Each row below holds a small network's activations on one input, seen along a few directions.
In each table, some parts of the input vary, and every possible input appears once, in random order.
A made-up example of a description, with smaller parts first: one of 5 places around a ring, together with either a single point or one of 9 places around a ring or (one of 3 separate values, together with one of 4 places along a line).
Shared parts are said once, and a part with two or three values counts as separate values.

Other details of the inputs vary at random and push rows far along two fixed directions, the same in every table; ignore that.
These rows show it; all are for the same input, with only those details redrawn:
[-26  35  28 -42  66  86  81 -56  90  20 -38 -75]
[-36  -7  11  27  20 -33 -19  -5 -29  28  -5  -5]
[-36  -7  11  27  20 -33 -19  -6 -29  28  -5  -6]
[-36  -7  11  27  20 -34 -18  -5 -29  28  -5  -5]
[-36  -7  11  27  20 -33 -19  -5 -29  27  -5  -5]
[  81   30  -21   22 -111   -4   11   42  -10  -47   12   25]

Rows:
R1: [-28  34  27 -43  65  81  81 -47 101  24 -37 -68]
R2: [ 83  17 -34 -18 -92   5  -8  38 -14 -63  34  41]
R3: [-36  -7  10  27  21 -34 -18  -5 -29  28  -5  -6]
R4: [-35 -10  -1  32  16 -41 -27  -4 -34  21  -7   6]
R5: [-19 -72  48  12  19  -5 -22  71 -14  70  -9 -10]
R6: [ 77  14 -45 -15 -80   2  -9  13  -5 -82  35  54]
R7: [-32 -23 -15  -7  34 -31 -46  -8 -38   4  15  22]
R8: [ 92  59 -13 -88 -43 116  89  -4 111 -72  -2 -23]
R9: [100 -45   1 -32 -94  34 -12 112  -2 -22  29  40]
R10: [-23  34  17 -39  71  89  80 -67  97  10 -38 -67]
R11: [-30 -22 -15  -8  44 -24 -41 -19 -28   2  17  19]
R12: [-33  -8  -2  27  24 -37 -18 -24 -22  13  -6   8]
R13: [-32 -23 -15 -11  43 -29 -39 -29 -27  -4  16  24]
R14: [  77   28  -34   24 -102   -9   10   20   -3  -66   16   41]
Question: Changing only one part turns R9 into R5. The same change can be made to R6. Which row results?
Answer: R14
Question: What do these inputs look like to the network?
Answer: one of 2 separate values, together with either a single point or one of 6 places along a line
Question: Change only the choice among 2 separate values in R11. List by row number the other rows that result.
Answer: R10

Rows:
R15: [  6 -13   0 -13   0   3  -8  14  -1   0   8   8]
R16: [ 2 -2 -2  9 -7 -3 -1 -2 -4 -3 -1  2]
R17: [ 2  5 -1 10 -8 -4  0  0 -7  1  0 -2]
R18: [ -1  15 -11   0  -2 -10  -5 -15  -7 -13   6   7]
R19: [ 5 -4  5  5 -8 -1  0 10 -6  6 -1 -2]
R20: [ -3  15   3  27 -16 -14  10  -2  -1   6 -11  -5]
R21: [ -1  10 -13  -1  -1 -10  -5 -17  -4 -15   6  10]
R22: [ 2  2  2 -2 -6 -2 -4 10 -8  2  1 -1]
R23: [ -3  19  -6   6  -7 -11   0 -10  -8  -8   1   0]
R24: [ 61  52   0 -75 -13 123  97 -23 113 -41 -19 -47]
R25: [ 3 -5 -7  6 -2 -3 -4 -5  0 -8  1 10]
R26: [ 1  8 -1  6 -7 -5 -1  0 -7 -1  0 -2]
R27: [  5 -11  -1   3  -4   1  -2   7  -2   1   0   6]
R28: [  0   6  -9  12  -5  -9   0 -13  -2 -10   0   8]
R29: [ -1  16  -4  10  -8 -11   1 -10  -7  -6   0  -1]
R30: [-78 -23  45  -1  95  11  13 -21  22  73 -31 -50]
R31: [  4  -6   3 -12  -2   2  -7  17  -5   3   7   2]
R32: [ -1   7  -5  13  -7  -9   1 -12  -3  -8  -2   4]
R33: [  6  -8   2 -13  -1   3  -9  16  -3   2   8   6]
R34: [ 3  0 -2 -8 -3 -1 -6  6 -8 -2  5  2]
R35: [ 4 -1  4  1 -7 -2 -2 10 -7  5  0 -2]
R36: [  2   1 -10  -4  -1  -4  -8  -7  -4 -10   6   8]
R37: [  3  -2 -10  -1   1  -4  -7  -7  -2 -12   6  10]
R38: [  0  13  -3  14  -9 -11   3 -10  -6  -4  -1  -1]
R39: [ 5 -7  9 -3 -7  1 -3 21 -4 10  2 -2]
R40: [  6 -16   9   1  -6   3  -3  19   0   8   1   2]
R41: [  6 -13  -2   1  -1   1  -4   5   1  -3   1   9]
R42: [-84  -9  20 -21 111  10   0 -56  15  45 -17 -38]
R43: [  0   4 -10  10  -2  -9  -1 -15   0 -13   0  11]
R44: [  6 -18   4  -1  -4   4  -3  17   1   6   2   6]
R45: [  3  -2  11  18 -15  -5   7  18   0  16 -11  -7]
R46: [  5 -10   3   5  -7   1  -2   8  -3   2  -2   2]
R47: [  7 -20   3  -3  -1   3  -5  16   3   2   3   9]
R48: [  0   7   6  24 -15  -8   7   7  -1  11 -10  -7]
R49: [  6 -17   0 -10   1   2  -8  14   1  -1   8  10]
R50: [  6 -10  10   1  -7   2  -2  21  -3  11   1  -3]
R51: [ 4 -7 -5 -9  0  0 -8  3 -3 -5  6  8]
R52: [ 0 10 -3  2 -6 -5 -3  0 -9 -3  2 -1]
R53: [  0   7 -13   2   0 -10  -4 -16  -2 -17   5  11]
R54: [ 0  8 -8 -4 -3 -5 -6 -4 -8 -8  6  2]
R55: [ 3 -5  8 -6 -6  1 -5 21 -6  7  3 -1]
R56: [ -2  17 -10   0  -3 -11  -3 -13  -8 -13   5   4]
R57: [  5 -10  -5  -6   1   0  -7   3  -2  -6   5  10]
R58: [ 2 -3 -6  8 -4 -3 -2 -4 -2 -5  0  7]
Question: What do these inputs look like to the network?
Answer: one of 4 places along a line, together with either a single point or one of 10 places around a ring
Question: Changing only the place on the line of 4 turns R27 into R28. The same change can be made to R24. Which row results?
Answer: R18
Question: Changing only the place on the line of 4 turns R43 into R41. The same change can be made to R20. Which row results?
Answer: R45
Question: List by row number the other rows that have the place on the line of 4 in common with R50.
Answer: R15, R30, R31, R33, R39, R40, R44, R47, R49, R55

Rows:
R59: [ -8  -7  -4 -10  16  -1 -10  -4  -6   1   5   3]
R60: [ 28  42   8 -57   7  90  72 -20  79 -16 -17 -49]
R61: [-11  -4  -5   6  13  -7  -5  -9   2   0   0   5]
R62: [-7 -1  9 -6  9 -2 -7  7 -9 11  0 -7]
R63: [-13  12   3   5   7 -13   1  -9  -7   4  -1  -6]
R64: [ -6 -11   1 -10  16   0 -11  -1  -4   2   3   3]
R65: [ 49  -4 -15  -2 -57   1  -5  34  -6 -32  14  27]
R66: [-10  -8  10  -4   7  -1  -4  12  -5  13  -1  -7]
R67: [ -9 -10  -1   3  11  -6  -3  -6   2   4  -4   7]
R68: [-10   1  -8  -6  14  -4  -9 -15  -8  -2   5   2]
R69: [ -6 -20   5  -3  14   3  -6   5   1   8   3   6]
R70: [-12  10   0  -2   8  -6  -5  -6 -12   7   1  -8]
R71: [-13   3  -5  -2  12  -6  -8 -17  -5  -5   3   4]
R72: [-11  -1   6   7   5  -7   1   2  -2  14  -8  -3]
R73: [-8 -8 10  8  4 -4 -1  6  0 17 -5 -7]
R74: [-12   6   3  10   7  -8  -1  -1  -2   9  -4  -5]
R75: [-10  -2   6  24   2  -6   5  -7  -3  11 -12  -8]
R76: [-11   3  -4   1  13 -11  -3 -18  -2  -5   3   4]
R77: [-15  12   3   2   6  -8  -4  -8 -10   4  -1  -7]
R78: [ 49   3 -18  25 -61  -3   6  14  -2 -35   3  25]
R79: [ 51  -4 -15   9 -60  -1  -1  28   0 -29  10  27]
R80: [ -7 -11  12   1   7   1  -3  13  -3  18   0  -5]
Question: Changing only one part turns R69 into R80. The same change can be made to R61. Which row results?
Answer: R74
Question: What do these inputs look like to the network?
Answer: one of 2 separate values, together with either a single point or one of 10 places around a ring
Question: Change only the choice among 2 separate values in R62. List by row number the other rows that result.
Answer: R64
